These are the activations of a small network on made-up records, seen along a few directions, one row for each record.
After each row come some of the record's fields: B, T, K, Z, N.
Not every record has every field; a missing one is written absent.
Other fields move the rows too, some of them a lot.
(in the rows, 500 means zero)
Random noise pushes rows far along 2 fixed directions. That doesn't count. These rows show it; they differ only by the noise:
[593 542 336 528 508 392 604 339 617 260 681 594 661 476 572 431 512 452
 452 331 592]
[526 491 463 516 592 319 551 335 544 310 586 576 653 468 580 374 473 556
 416 409 555]
[616 537 463 477 576 418 478 336 567 521 542 502 649 519 509 475 482 508
 496 428 559]
[658 561 439 467 555 465 464 338 589 581 546 481 649 537 484 519 493 473
 530 420 567]

[599 622 268 534 494 343 645 407 612 276 684 573 612 495 545 388 470 419
 428 352 562]  {B: absent, T: absent, K: k3, Z: z1, N: absent}
[565 622 440 706 430 432 606 489 642 667 484 471 368 468 235 495 394 522
 519 572 294]  {B: b2, T: t1, K: k1, Z: z1, N: n1}
[544 702 344 503 337 636 610 443 663 488 572 451 460 576 397 533 551 374
 614 475 494]  {B: b2, T: t1, K: k3, Z: z1, N: n1}
[380 378 598 413 631 284 472 404 352 339 450 582 627 489 682 360 463 653
 378 489 543]  {B: absent, T: absent, K: k3, Z: z2, N: absent}
[599 479 493 684 459 668 474 661 539 799 474 459 331 462 299 681 392 482
 556 545 365]  {B: absent, T: absent, K: k2, Z: z1, N: absent}
[454 401 702 338 581 552 370 541 348 632 363 455 540 484 627 568 573 546
 506 580 597]  {B: b1, T: t1, K: k3, Z: z2, N: n2}
[466 561 538 575 525 478 483 476 573 677 366 452 413 561 329 452 450 549
 544 649 362]  {B: b1, T: t1, K: k2, Z: z1, N: n2}
[738 517 479 311 559 663 335 481 451 847 518 420 642 513 497 731 535 404
 588 394 635]  {B: absent, T: absent, K: k3, Z: z2, N: absent}
[388 430 524 755 479 473 621 623 528 402 495 522 317 418 409 437 428 570
 440 605 310]  {B: b1, T: t1, K: k2, Z: z1, N: n2}
[683 531 485 334 457 691 402 553 510 704 506 432 582 537 528 688 611 352
 619 468 662]  {B: b1, T: t1, K: k3, Z: z2, N: n2}
[423 488 547 470 482 481 490 503 497 476 495 464 466 543 551 426 509 512
 472 554 489]  {B: b1, T: t1, K: k3, Z: z2, N: n2}
[432 418 573 457 661 278 485 424 394 373 472 547 609 506 609 349 414 645
 389 507 514]  {B: absent, T: absent, K: k3, Z: z1, N: absent}
[487 429 610 333 534 584 385 549 348 617 428 455 544 473 621 613 547 506
 563 480 578]  {B: absent, T: absent, K: k3, Z: z2, N: absent}
[423 430 501 604 463 558 531 649 478 406 524 585 386 448 474 495 465 521
 478 475 449]  {B: absent, T: absent, K: k2, Z: z2, N: absent}
[468 437 471 523 497 486 542 511 471 341 614 571 556 521 642 470 497 477
 463 460 560]  {B: b1, T: t1, K: k3, Z: z2, N: n2}
[441 475 487 836 522 321 622 594 601 453 531 583 319 413 317 397 355 617
 395 601 245]  {B: b1, T: t1, K: k2, Z: z1, N: n2}
[668 709 225 472 236 741 591 461 738 579 638 453 476 593 362 661 604 247
 645 373 551]  {B: b2, T: t1, K: k3, Z: z1, N: n1}
[400 378 671 454 474 583 432 599 377 545 398 462 391 459 533 561 563 556
 518 561 479]  {B: b1, T: t1, K: k1, Z: z2, N: n2}
[267 406 615 483 630 226 560 472 408  83 510 637 625 447 753 194 494 641
 312 519 570]  {B: b1, T: t1, K: k3, Z: z2, N: n2}
[405 546 529 530 424 591 525 577 569 521 418 505 342 536 389 480 536 507
 519 594 418]  {B: b1, T: t1, K: k2, Z: z1, N: n2}
[453 463 492 543 478 539 497 561 518 378 540 508 470 493 548 469 514 486
 501 525 499]  {B: b1, T: t1, K: k3, Z: z2, N: n2}
[483 659 417 555 466 425 558 423 631 506 531 469 502 583 402 416 460 476
 511 549 436]  {B: b1, T: t1, K: k3, Z: z1, N: n2}
[502 519 482 365 638 320 459 317 473 425 582 506 744 549 607 393 554 546
 445 471 601]  {B: b2, T: t1, K: k3, Z: z2, N: n2}
[627 531 497 496 483 599 419 504 533 725 462 413 498 577 401 605 496 465
 624 510 469]  {B: b1, T: t1, K: k1, Z: z1, N: n2}
[291 622 659 379 421 720 345 458 465 756 215 360 344 666 414 479 506 520
 606 716 440]  {B: b2, T: t2, K: k3, Z: z2, N: n1}
[430 457 609 511 504 541 443 591 490 578 379 492 410 518 526 492 484 537
 492 604 459]  {B: b1, T: t1, K: k2, Z: z2, N: n2}
[492 509 544 413 461 598 482 507 444 584 438 424 511 529 496 534 542 475
 536 522 527]  {B: b2, T: t1, K: k3, Z: z1, N: n1}
[504 556 283 609 292 677 644 628 628 242 697 611 446 498 553 584 592 301
 534 385 565]  {B: b1, T: t1, K: k2, Z: z2, N: n2}
[729 442 556 359 595 672 277 505 391 878 446 394 597 511 529 761 546 437
 641 434 619]  {B: absent, T: absent, K: k1, Z: z2, N: absent}
[453 583 469 558 441 382 604 497 594 401 510 522 463 482 463 406 503 514
 445 522 443]  {B: b1, T: t1, K: k1, Z: z1, N: n2}
[265 422 598 467 571 286 513 451 385 237 460 586 536 504 659 268 425 668
 355 551 489]  {B: absent, T: absent, K: k3, Z: z2, N: absent}
[404 395 734 321 760 250 365 360 309 530 321 491 641 519 672 317 404 730
 395 603 547]  {B: absent, T: absent, K: k3, Z: z2, N: absent}
[379 449 689 405 659 266 398 390 371 540 329 499 550 513 575 341 410 719
 389 620 463]  {B: absent, T: absent, K: k3, Z: z2, N: absent}
[409 377 730 504 644 461 358 553 339 671 319 486 440 489 490 466 440 684
 447 595 434]  {B: absent, T: absent, K: k2, Z: z2, N: absent}
[676 577 416 626 454 639 435 541 626 767 470 447 439 539 273 661 461 383
 609 558 443]  {B: b2, T: t1, K: k2, Z: z2, N: n2}
[634 467 649 495 623 572 295 555 411 909 350 370 498 551 411 672 456 509
 612 581 490]  {B: b1, T: t1, K: k2, Z: z2, N: n1}
[312 278 536 642 465 504 647 685 423  72 619 665 406 346 659 428 532 548
 389 438 488]  {B: b1, T: t1, K: k2, Z: z2, N: n2}
[273 334 790 563 733 245 531 540 293 360 350 603 452 364 519 232 388 797
 271 696 380]  {B: b2, T: t1, K: k3, Z: z1, N: n2}
[612 618 313 490 391 536 544 477 625 535 592 528 498 529 402 579 495 411
 542 394 513]  {B: absent, T: absent, K: k3, Z: z1, N: absent}
[605 503 510 299 521 533 399 445 488 601 451 427 645 552 604 596 590 409
 594 462 647]  {B: b1, T: t1, K: k3, Z: z1, N: n2}
[565 465 493 372 485 548 439 514 426 550 511 499 592 515 560 578 521 486
 528 434 595]  {B: absent, T: absent, K: k3, Z: z2, N: absent}
[574 570 353 571 446 484 541 488 631 445 587 549 553 533 511 512 517 391
 516 454 550]  {B: b1, T: t1, K: k2, Z: z2, N: n2}

Which values does each new row have?
[485 543 392 429 346 577 648 567 526 252 686 527 511 468 609 517 640 387
 464 396 597]  {B: b1, T: t1, K: k3, Z: z1, N: n2}
[563 598 515 320 582 425 374 339 495 614 414 397 645 627 537 402 475 520
 558 544 600]  {B: absent, T: absent, K: k3, Z: z2, N: absent}
[601 530 498 534 428 783 415 626 542 839 445 409 345 570 278 719 532 415
 662 557 423]  {B: b1, T: t1, K: k2, Z: z1, N: n2}
[625 451 499 544 505 684 444 608 467 656 511 504 457 451 460 677 482 468
 559 461 502]  {B: absent, T: absent, K: k2, Z: z2, N: absent}
[490 408 538 493 573 340 525 502 419 384 526 535 507 374 580 477 496 581
 441 400 515]  {B: absent, T: absent, K: k1, Z: z1, N: absent}
[633 498 560 363 576 600 319 469 445 863 399 429 577 584 502 653 479 487
 576 504 569]  {B: absent, T: absent, K: k3, Z: z2, N: absent}
[472 494 714 440 579 512 369 565 421 788 294 384 432 565 392 495 437 609
 533 673 418]  {B: b1, T: t1, K: k3, Z: z1, N: n2}
[478 546 569 512 558 349 525 489 497 488 454 473 528 472 509 403 472 550
 457 568 500]  {B: b1, T: t1, K: k3, Z: z1, N: n2}
[416 384 723 365 703 358 326 479 322 613 355 478 582 484 589 410 461 698
 445 582 505]  {B: absent, T: absent, K: k3, Z: z2, N: absent}
[424 478 595 481 516 572 400 552 435 644 352 469 406 517 452 507 456 569
 518 580 429]  {B: absent, T: absent, K: k2, Z: z2, N: absent}
[271 299 729 557 596 355 549 590 330 258 422 620 430 309 602 363 489 705
 377 532 425]  {B: b2, T: t1, K: k1, Z: z2, N: n2}
[636 487 383 556 357 642 616 625 525 473 664 473 438 434 488 679 563 337
 554 408 526]  {B: b1, T: t1, K: k1, Z: z1, N: n2}
[577 466 547 383 560 548 419 494 409 608 493 459 595 472 563 587 540 495
 549 449 587]  {B: absent, T: absent, K: k3, Z: z2, N: absent}
[634 496 618 305 639 532 286 459 393 876 394 394 629 545 491 601 505 535
 565 521 570]  {B: absent, T: absent, K: k3, Z: z2, N: absent}
[551 344 624 591 632 519 455 589 400 576 468 510 477 403 486 556 476 572
 486 527 487]  {B: b1, T: t1, K: k2, Z: z2, N: n2}
[546 426 492 412 497 591 458 555 417 564 512 506 543 432 565 613 529 458
 504 412 577]  {B: absent, T: absent, K: k3, Z: z2, N: absent}
[641 444 331 584 419 586 592 558 541 398 702 558 554 436 515 641 600 352
 569 363 561]  {B: b1, T: t1, K: k1, Z: z2, N: n2}
[413 428 730 547 639 421 331 511 398 753 272 400 439 541 400 475 380 666
 515 708 375]  {B: b1, T: t1, K: k2, Z: z2, N: n2}
[418 429 516 395 498 457 520 475 438 365 526 544 549 464 631 458 531 534
 448 449 554]  {B: absent, T: absent, K: k3, Z: z2, N: absent}
[256 471 612 473 547 214 556 419 460 210 412 542 533 498 623 198 462 668
 354 633 461]  {B: b1, T: t1, K: k3, Z: z1, N: n2}
[558 445 464 514 533 455 536 533 499 449 620 516 556 480 571 522 542 472
 454 461 510]  {B: b1, T: t1, K: k3, Z: z1, N: n2}
